Each row below holds a small network's activations on one input, seen along a few directions.
In each table, some parts of the input vary, and every possible input appears once, in random order.
Descriptions start from the smaller parts, as in this example, which fits no table here: values(3) and (point or ring(9) or (line(6) and ring(8))).
Shared parts are said once, and a part with two or three values counts as separate values.

Other details of the inputs shift rows strongly along two fixed directions, in all tables alike. That doesn't count.

Rows:
R1: [ 0.76 -0.69 -0.23  0.21 -0.80  0.15  0.27  2.13  0.08 -1.75 -0.68]
R2: [ 3.09 -3.14 -0.07  1.26 -0.44 -0.20  2.20  2.39 -0.69 -0.83 -0.99]
R3: [-2.09  3.10 -1.63  0.32  1.19  0.65 -3.00 -2.27  2.05 -1.44  3.21]
R4: [ 2.31 -5.05 -7.35  5.63  2.81  1.56  1.29  3.12  0.75 -0.84 -5.01]
R5: [-1.23 -1.85 -3.83  1.87  1.35  1.85  0.56 -2.01  0.17  0.66 -0.39]
R6: [ 3.50 -2.09  3.15 -0.53 -1.34 -1.78  2.13  5.46 -1.62  1.35 -2.14]
R7: [-1.89  1.52  2.67 -1.79 -0.55 -0.56  0.30 -1.16 -0.86  1.51  1.66]
R8: [ 3.29 -3.03  2.04 -1.05 -2.92 -1.84  3.39  3.74 -1.70 -0.36 -2.52]
R9: [-1.63  1.18  1.17 -1.52 -0.20 -0.07 -0.87 -1.10  0.61  0.86  0.27]
R10: [-1.12  1.81  2.66 -2.17 -1.07 -0.92 -1.76 -1.31  0.01  0.87 -0.04]
R11: [ 0.43  1.81  3.12 -1.27 -0.51 -0.62 -1.13  0.18  0.00 -0.32  3.17]
R12: [ 0.70 -2.10 -0.08 -0.28 -1.20 -0.15  1.90  0.95 -0.50  0.84 -3.22]
R13: [-1.49  1.19 -6.14  3.08  2.85  2.00 -2.51 -1.74  2.08 -3.06  0.59]
R14: [-0.47  2.71  2.61 -2.32 -1.31 -1.33 -1.51 -1.64 -0.45  1.10 -0.07]
R15: [-2.48  2.95  0.80 -1.18  0.96  0.19 -1.66 -2.72  0.72  0.30  1.60]
R16: [ 1.30 -4.48  1.85 -1.03 -2.19 -0.10  3.71  2.11 -2.03  1.88 -2.16]
R17: [-0.69 -1.20 -5.97  4.62  3.21  2.90 -1.88 -1.54  2.83 -2.19  1.18]
R18: [ 0.68  2.27  2.54 -1.30 -0.09 -1.03 -1.06 -0.36 -0.47 -0.49  3.17]
R19: [-0.72  2.73  2.60 -2.14 -0.47 -0.84  0.03 -1.58 -0.64  0.85  0.65]
R20: [-2.25  2.37  0.09 -0.41  0.70  0.13 -0.38 -2.64 -0.34  1.06  1.74]
Description of these inputs: values(2) and (point or line(4) or line(5)).
The inputs of R7 and R20 match in every part but the values(2) part. If R9 is changed in the same way as R7 into R20, which row does it become?
Answer: R12
Which other rows does R11 become when the line(4) part takes its other values? List them by row number.
Answer: R1, R3, R17

Rows:
R21: [ 1.03 -0.76  4.80 -3.21 -2.94 -1.34  1.73 -0.85 -1.67  1.09 -0.23]
R22: [-4.22  6.89 -3.86  2.11  3.81  2.25 -6.71 -4.85  3.55 -4.63  6.84]
R23: [-2.23 -4.91 -9.20  6.42  4.43  4.28  0.45 -1.44  2.40 -0.66 -4.98]
R24: [-1.92  5.71  7.98 -4.95 -0.63 -2.12 -1.69 -2.90 -0.75  2.37  4.08]
R25: [ 5.56 -1.31  5.80 -2.28 -2.58 -3.03  2.56  5.75 -2.69  1.49 -0.60]
R26: [ 1.30  3.05  3.02 -3.03 -2.06 -2.97  1.64  0.94 -1.54 -0.15 -2.46]
R27: [-4.31  2.62 -4.09  0.39  1.00  1.34 -5.59 -3.27  3.21  0.00 -1.41]
R28: [ 0.01  0.71  5.45 -3.12 -1.32 -1.28  2.36  2.05 -2.54  2.84 -0.06]
R29: [ 3.33 -5.53  3.62 -2.51 -4.87 -1.59  5.79  4.04 -3.77  1.69 -3.42]
R30: [ 1.83 -1.25  5.67 -3.95 -4.45 -2.08  2.94  0.60 -2.83  1.56  0.00]
R31: [ 0.62 -6.12 -4.38  2.53 -0.72  1.32  3.99  2.00 -1.15  0.49 -4.09]
R32: [-1.98  9.27  4.33 -3.19  1.40 -1.10 -5.64 -2.73  1.85 -1.11  9.53]
R33: [ 1.28 -3.70 -3.95  3.19  0.78  1.50  0.66  2.49  1.74 -3.79 -1.05]
R34: [-0.89 -4.25 -4.80  3.03  0.99  1.68  2.73  1.30 -0.14  0.82 -3.09]
R35: [ 1.47 -0.61 -2.83  2.65  1.85  0.64 -1.19  1.06  2.04 -1.19  1.16]
R36: [-0.06 -5.12 -4.72  3.76  0.87  2.48  1.58 -1.35  1.17 -0.39 -4.60]
R37: [-0.83  5.31 -2.84  2.16  4.45  0.01 -5.61 -2.83  1.12 -0.42  4.37]
What do these inputs look like to the network?
Answer: values(2) or line(6) or ring(9)
What sort of input is R35?
Answer: line(6)

Rows:
R38: [ 1.43  0.75  7.00 -4.05 -2.49 -2.39  2.38  1.70 -2.89  3.05  1.05]
R39: [-0.92 -0.42 -0.21  0.27  0.30  0.83  0.38 -1.07  0.16 -0.08  1.44]
R40: [ 1.93 -3.73 -1.62  1.34 -0.59 -0.24  1.71  2.76 -0.39  0.23 -5.26]
R41: [ 0.49  1.99  5.51 -3.91 -2.20 -2.61  0.67  0.87 -1.92  2.47 -0.32]
R42: [ 0.22  0.55  0.65 -0.56 -0.92 -0.36 -0.61  0.42  0.41 -1.11 -0.59]
R43: [-0.04 -4.44 -3.34  1.73 -0.79  1.12  2.07  0.44  0.07 -0.33 -4.97]
R44: [ 0.05 -1.36  2.62 -1.97 -2.43 -0.65  2.41  0.08 -1.42  1.35 -1.64]
R45: [ 0.75 -3.29  1.47 -0.80 -1.80 -0.08  3.23  1.01 -1.45  0.94 -1.75]
R46: [ 2.35 -4.86 -3.39  3.51  0.82  1.20  2.32  2.74 -0.21 -0.37 -2.25]
R47: [-2.02  0.20 -3.01  1.54  1.91  1.21 -0.74 -2.18  0.67  0.99 -0.72]
R48: [-0.29 -0.61 -4.34  2.87  1.75  1.72 -1.01 -0.85  1.57 -2.53  0.88]
R49: [-2.15  4.42  1.39 -0.93  1.92  0.06 -2.67 -2.68  0.45  0.98  5.20]
R50: [-0.81  2.17  0.98 -0.57  0.50  0.19 -1.32 -1.69  0.54 -0.64  4.14]
R51: [ 0.15  3.43  2.30 -1.56  0.08 -1.43 -1.96  0.30  0.19  0.08  1.21]
R52: [-0.50  3.40 -1.41  1.08  2.51  0.41 -2.83 -1.31  1.10 -1.06  3.75]
R53: [ 2.29 -0.53  0.93 -0.07 -0.58 -1.05  0.54  3.02 -0.41 -0.45 -1.05]
R54: [-1.26  0.55 -1.47  0.18  0.07  0.54 -1.48 -1.51  1.07 -0.89 -0.88]
R55: [-1.67  1.80 -4.06  1.91  1.93  1.53 -3.10 -2.06  2.46 -2.64  1.74]
What do these inputs look like to the network?
Answer: values(2) and ring(9)
The inputs of R53 and R55 match in every part but the values(2) part. If R41 is changed in the same way as R53 into R55, which row does it become?
Answer: R43

Rows:
R56: [-0.35 -2.64 -0.16  0.69 -1.50  1.15 -0.48 -0.52  0.56  0.52 -3.13]
R57: [ 1.67 -2.16 -1.92  1.83  1.58  1.72  1.71 -0.32  0.79 -1.38 -0.09]
R58: [-1.57  1.27 -0.45 -0.60  1.02  0.84  0.90  1.19  0.66 -0.83 -1.10]
R59: [-0.77  0.28  0.74 -0.64  0.07  1.01 -0.73 -2.38 -0.58 -0.84  4.70]
R60: [-1.48  4.29 -4.55  0.74  3.21  0.84 -2.53 -4.16  1.18 -0.62  0.26]
R61: [ 1.08  0.83  2.70  0.08  0.26 -0.10  1.07 -1.24 -0.21 -0.49  2.50]
R62: [-1.20  4.09  4.30 -3.54 -0.01 -0.58 -3.26 -2.24  1.35  1.49  1.41]
R63: [ 1.83 -1.04  4.40 -1.21 -1.85 -1.26  2.19  3.08 -2.75  3.23 -0.29]
R64: [ 4.40 -3.32 -0.40  2.04  0.23 -1.13  0.67  6.46 -0.62 -0.09 -1.81]
R65: [ 0.22 -3.14 -7.50  4.35  2.19  0.92  1.28 -1.70  0.24 -1.64 -5.26]
R66: [ 0.84 -2.76 -0.06 -0.14 -0.65 -0.55  2.31  2.53 -0.88  3.02 -0.09]
R67: [ 3.04 -0.95  3.70 -1.65 -2.79 -1.97 -1.82  3.56  0.88 -0.95 -1.47]
R68: [ 0.83 -1.61 -2.74 -0.47 -1.89 -0.88  2.37 -0.15 -0.90  0.55 -2.18]
R69: [-1.23  0.96 -0.83 -0.35 -0.01  0.95 -0.34 -3.01  1.15 -0.48  5.09]
R70: [-2.24  1.95  3.80 -3.48 -1.51 -0.36 -3.48 -2.51  0.14  1.43  2.42]
R71: [ 0.75  0.70  3.78 -1.02 -0.13 -0.99  1.06 -1.60 -0.82 -0.76  2.93]
R72: [-0.92  3.39 -1.03  0.30  0.75 -0.06 -3.06  1.97  1.92 -3.30  2.15]
R73: [-1.55  2.18 -3.76  2.30  4.90  1.94 -2.47 -1.47  1.80  1.46  1.52]
R74: [-1.64  1.87 -5.51  2.40  1.50  1.46 -1.63 -3.90  0.27 -0.95 -0.79]
R75: [-0.80  4.30  2.63 -3.89 -1.48 -1.90 -1.39 -2.45 -2.45  1.11  2.96]
R76: [ 0.28 -2.94 -0.18  1.19 -0.75  0.15  3.84  3.41 -0.46 -0.65 -4.47]
R77: [ 4.49  1.83  2.86 -2.09 -2.91 -3.39  0.00  3.50 -1.82 -1.30 -0.60]
R78: [ 2.12 -2.07  3.04 -0.28 -2.35  0.08  2.83  0.69 -1.78 -0.36  0.80]
R79: [ 1.95  1.24 -1.42  1.76  1.28  0.47 -2.58  0.12  1.78 -3.74  4.17]
R80: [ 1.61 -1.17  5.52 -2.05 -2.67 -1.49  0.88  1.24 -0.52  1.89 -2.90]
R81: [-2.90 -0.75 -4.16  2.60  0.88  2.46  0.35 -0.28  1.06 -1.77 -1.57]
R82: [-2.31  0.29  0.23 -1.88 -1.62 -0.01  1.61  1.04  0.30 -0.11  0.72]
R83: [-1.01  0.53  4.09 -3.95 -3.10 -1.16 -0.95 -0.99  0.59  1.99  1.06]
R84: [ 3.93 -5.73 -3.07  2.67 -1.21 -0.64  5.15  2.83 -2.03 -0.02 -8.14]
R85: [-4.11  0.95 -2.74  0.09  1.17  1.85 -1.45 -1.22  0.58 -1.37  1.59]
R86: [-1.54  0.00  0.76 -0.09  0.42  0.08 -1.97 -2.49  1.32  0.23 -1.16]
R87: [ 0.47  1.41  2.29  0.34  1.37 -0.83  0.16  0.80 -0.66  2.76  0.86]
R88: [-0.65 -1.69 -3.26  3.42  3.42  0.71 -0.16 -0.20  0.49  1.16 -1.01]
R89: [-3.10  0.46 -2.48  1.41  1.95  0.92  0.00 -0.94  1.13 -1.89 -0.84]
R90: [-0.13 -0.84  1.40 -0.88  0.25 -0.24 -0.07  1.35 -1.72  2.70  1.76]
The inputs of R63 and R81 match in every part but one. If R64 is changed in the same way as R63 into R81, which row does it become?
Answer: R72
What do these inputs look like to the network?
Answer: values(5) and (point or line(6))
Which other rows does R83 become when the line(6) part takes its other values? List them by row number.
Answer: R56, R62, R70, R80, R86
Which other rows does R75 become when the values(5) part takes its other values? List them by row number.
Answer: R59, R70, R85, R90
